Each row below holds a small network's activations on one input, seen along a few directions.
Each table varies a few parts of the input and shows all the possible inputs, shuffled.
A made-up example of a description, with smaller parts first: one of 2 separate values, together with either a single point or one of 11 places along a line or (one of 4 places along a line, together with one of 5 places around a ring).
Shared parts are said once, and a part with two or three values counts as separate values.

Other details of the inputs vary at random and push rows far along two fixed directions, the same in every table; ignore that.

Rows:
r1: [-18 -14 -20  10   7 -11  -7  -8  26  -9 -17  12]
r2: [ 34  -2   2 -12  -3  18  23   6 -31  10   8 -20]
r3: [  0 -20   6   2 -29 -12 -11 -17 -25  -7   0  11]
r4: [ -4 -19   0   7  -6  -8 -10   4  21 -13 -30  18]
r5: [  7  21  15  -1  24 -10   5  29  17   4  -6  -4]
r6: [ 16  23   9   1 -10   9   6  -2 -16   5  19  -9]
r7: [-2 23  6  0 37  1  9 16 12  2 -8  2]
r8: [ 29  -6  13 -15  -3  15  18  -1 -21  21  15 -37]
r9: [ -8  26  -4 -11  24   4   6  13  28   0  -7  -9]
r10: [  2  15   8  -4  -8  25   5 -10 -12   3  13  -2]
r11: [ 16 -43 -10  12   4  -9   5  21  -2  -6 -34  -1]
r12: [-27 -17 -14  13  10   2  -8  -3  15 -16 -22   8]
r13: [-3 16  6  4 20  9  4 24 25  3 -6 -3]
r14: [  8  18   4   4  -6  11   3  -5 -16  11  20  -4]
r15: [  3  24  -2  -4  -6  18  11 -12  -6   3  22  -9]
r16: [  3  16   7 -16 -13  11   3  -8  -4  10  19  -2]
r17: [  6  24  -2 -13  -6  13  12 -18  -2   6  21  -3]
r18: [ -1  17   7  11  30  11   3  22  11   4 -13   2]
r19: [ 12  24  13   6  20   6   3  27  12  -3 -22  -5]
r20: [ -4 -48 -16  -2 -10  -2   0 -21 -25  11   3 -27]
r21: [ 29  -4  10  -4  24   5  12  28  14  16 -22 -33]
r22: [ -6 -19  -5  23  -3  -8  -8   6  22 -13 -16  13]
r23: [-27 -20  -9  15   5  -8  -4   8  20 -11 -10   8]
r24: [ 17  18  12 -20  -6   9   2  -9 -12   1  15   2]
r25: [  0 -20   0   4   0 -16 -16   7  16 -13 -26  20]
r26: [  0  16   9  -3  -7   8   3   2 -18  11  21  -9]
r27: [ -6 -20  -3   9 -20 -13 -10 -20 -19   3  14  14]
r28: [ -3  28 -10   4  25  11   7  10  25  -2  -9  -9]
r29: [-30 -17 -15  12   5  -8  -8   5  19 -12 -15   2]
r30: [ -1 -50 -10  -1 -11  -1   4 -18 -25  12   9 -22]
r31: [ 10  18   2  -9 -12  13   5 -16  -3  11  17   3]
r32: [-20 -21 -13 -10 -20 -15 -15 -23 -12  -6  13   5]
r33: [ 11  20  13 -18 -17   9   6  -5  -4   4  19  -6]
r34: [ -7 -21   4  10 -26  -1  -9 -15 -27  -8   6   9]
r35: [ 21 -11   7 -13   1  17  14  -4 -20  27  15 -35]
r36: [-13 -22   1   3 -21 -16 -11 -13 -21   4  15  10]
r37: [  9  23  13   4  15  -3   2  34  15   1 -15 -12]
r38: [-4 22  5 -1 32 -9  9 23 15  5 -1 -5]
r39: [  1 -22   3  -9 -37 -17 -17 -14 -13  -6   8   8]
r40: [  4  19   3 -20   3  12   5 -14 -11   2  19   1]
r41: [ -4 -19  -1  20   6 -24  -9   7  13  -7 -14  16]
r42: [ 0 27 -5  2 33 -7  5 12 16  4 -7 -6]
r43: [-20 -21  -5  10 -16   1  -6 -20 -27  -6   9   8]
r44: [ 16  25   5   0  17   4   8  15  31   2 -11   3]
r45: [-29 -16 -14  17  10 -16  -9  10   8  -7 -15   1]
r46: [  2 -17  -1  13 -36 -10 -12 -14 -21  -6   4   4]
r47: [-21 -21  -6   5 -21   8  -4 -25 -16 -11   8   9]
r48: [-14 -15 -20   7  12 -19 -13  -5  21  -9 -13  13]
r49: [-11 -21   1  18   1  -1  -7   7  17 -17 -21  15]
r50: [ 26  -6  -3 -10   1  20  21   4 -31  16   8 -17]
r51: [ 13  16   2 -13  -6   5  -1 -12  -6  10  21   4]
r52: [ 20   0 -15 -14   8  19  22   0 -33  12   4 -25]
r53: [  8 -20  -3  -3 -36 -16 -15 -21 -11  -6   6  12]
r54: [ 22  20   7 -15 -10   3   2  -9  -6   4  20  -1]
r55: [  9  22  -2 -16   0   4   5 -14  -5   5  25  -2]
r56: [ -3  22   1 -12   6   6   5 -13 -20   3  11  -8]
r57: [  8  20  14  -5 -10   6   6   5 -18   5  20 -13]
r58: [ -6  23  -1  -6   3  16   6  -9 -21   2  10 -13]
r59: [  5  16   5  -5  31   5  -2  16  22   4 -11  12]
r60: [ -8 -21   4  15   9 -17  -9   8   8 -10 -19  18]
r61: [ -3  24   2  -6  30  14  11   9  25  -1 -10   4]
r62: [-19 -17 -14   2  15 -11 -14  -4  15 -12 -19  16]
r63: [-12 -19  -9  23   2  -3  -9   4  21  -6 -14  16]
r64: [ 0 26 -2 11 30  4  9 19 16  4 -3 -5]
r65: [  4 -18   1   6 -32 -19 -12 -17 -19  -4   5   8]
r66: [ -2 -20   3  -6 -43 -10 -11 -17  -9  -6   4   7]
r67: [ 3 17  5 -8 26 -3 -3 23 26  7 -4  5]
r68: [  5  22   2  -6   2   0   9 -11 -14   8  24  -5]
r69: [ -7 -19   4  11  -2 -28 -13  17  11  -7 -20   9]
r70: [-10 -22   3   4 -36  -3  -8 -13 -14  -8  12   4]
r71: [ -5  21   5  -6  -2   7   9   0 -18   7  24 -14]
r72: [  1 -44 -21  13  19  -5  11  15  -4  -2 -24   0]
r73: [-23 -19 -10   0 -17 -19 -10 -19 -21  -2  11   1]
r74: [  5 -18  -3   1 -42  -8 -10 -24  -7  -5   2  11]
r75: [  0  26  -7  -1   0   9   5  -9 -15   5  16 -14]
r76: [ -1 -17  -5  21  -9 -10 -11   8  22 -13 -24  11]
r77: [ 15  21  13  -9 -19  21   5  -5 -12  -3   6  -8]
r78: [ -1  22   2 -11  30  -4   4  20  25   2   1  -1]
r79: [-24 -17 -14   5  11  -3  -8  -8  20 -13 -23  14]
r80: [ 10  23  11  -5  21  11   8  16  26  -2 -16   5]
r81: [-5 24  2 -8 24  4 10 16 29  2 -2 -3]
r82: [ -7 -22   1   4   2 -23 -14  12  20  -9 -12  16]
r83: [-14 -21  -3  10   6  -1  -8  -1  20  -5 -21  23]
r84: [ 12  21  13 -11 -23  12   3   2  -8   0  12 -15]
r85: [  5  15  10  -7   0   8   2  -8 -20   9  14   2]
Each input here is: one of 5 places along a line, together with either one of 2 separate values or (one of 3 separate values, together with one of 5 places around a ring).
The inputs of r81 and r66 match in every part but the place on the line of 5. If r68 is changed in the same way as r81 into r66, which row does it become?
Answer: r65
The inputs of r63 and r22 match in every part but the place on the line of 5. If r16 is changed in the same way as r63 into r22, which row does it become?
Answer: r33
Which other rows does r49 become when the choice among 3 separate values takes its other values? List them by row number.
Answer: r22, r70
Which other rows does r11 become when the choice among 2 separate values takes its other values? List them by row number.
Answer: r21
Start at r9 and move only the place on the ring of 5, one step at a time. The first step leads to r32. Which rows follow, in order?
Answer: r73, r45, r29
Start at r1 and move only the place on the line of 5, one step at a time. The first step leads to r17. Which rows follow, in order?
Answer: r31, r44, r74
Which other rows does r60 become when the choice among 3 separate values takes its other values? List them by row number.
Answer: r5, r41
Which other rows does r61 become when the place on the line of 5 takes its other values? List them by row number.
Answer: r4, r79, r80, r83

Rows:
r86: [-15 -51 -10  16 -22 -19 -13 -12 -17  -7  -8   9]
r87: [  6 -12   7  15   9 -18  -9  27  29  -6 -28  13]
r88: [  4  19   7 -22 -38  17   2 -36 -35   3  38  -4]
r89: [-13 -42 -11  14   3 -22 -11   4   9  -6 -19  10]
r90: [ 11  44   8 -16   7  20  13   1   3   7  16 -15]
r91: [ 14  20   4 -12   4  20  15  -2 -14  11  14 -18]
r92: [  7 -27   5   4 -35  -8 -11 -12 -11  -6  -2  11]
r93: [-5 15  3 -4 -5 -1 -2 -6 -3 -2 11  7]
r94: [ 14  16   4  -6   7  17  13   6  -8   7   4 -16]
r95: [ 2 38  9 -5 24  4  4 18 20  1 -2  0]
r96: [-11   6  -2  11  20 -12  -7  12  24  -7 -14  16]
r97: [-13  -9  -7  10   3  -8  -9  -4  14  -9 -10  17]
r98: [ 10  -3  -1 -14 -16   9   6 -17 -23   7  17 -11]
r99: [  4  -2  -3  10  32  -1   5  29  26  -1 -29  -4]
r100: [-10 -41  -9  11 -10 -18  -9  -4  -6  -5 -11   7]
r101: [ 19  18   5 -16   0  16  13  -1 -13  10  11 -18]
r102: [-14 -16  -6   1 -24  -3 -10 -22  -7  -7   7  10]
r103: [  4   1   2  -5  -9   8   6  -9 -23   8  17 -12]
r104: [ -6 -19  -4  16  13  -8  -2  16   8  -3 -18   1]
r105: [ 13  25   5  -8  27   9  13  18   7  12   1 -16]
r106: [ 2 34  6 -7 13  6  6  8 11  4  8 -7]
r107: [ -3  24   1   8  44   0   3  31  46  -5 -28  10]
r108: [  7  -4  -2 -14 -24  13   6 -25 -33   8  25 -11]
r109: [-27 -36 -10  13 -26 -20 -21 -20  -4 -12   0  21]
What do these inputs look like to the network?
Answer: one of 2 separate values, together with either a single point or one of 5 places along a line or one of 6 places around a ring
The inputs of r106 and r90 match in every part but the choice among 2 separate values. If r103 is changed in the same way as r106 into r90, which row does it become?
Answer: r91
Which other rows does r104 become when the choice among 2 separate values takes its other values? List them by row number.
Answer: r94
Which other rows does r93 become when the place on the line of 5 takes its other values? List them by row number.
Answer: r95, r96, r106, r109
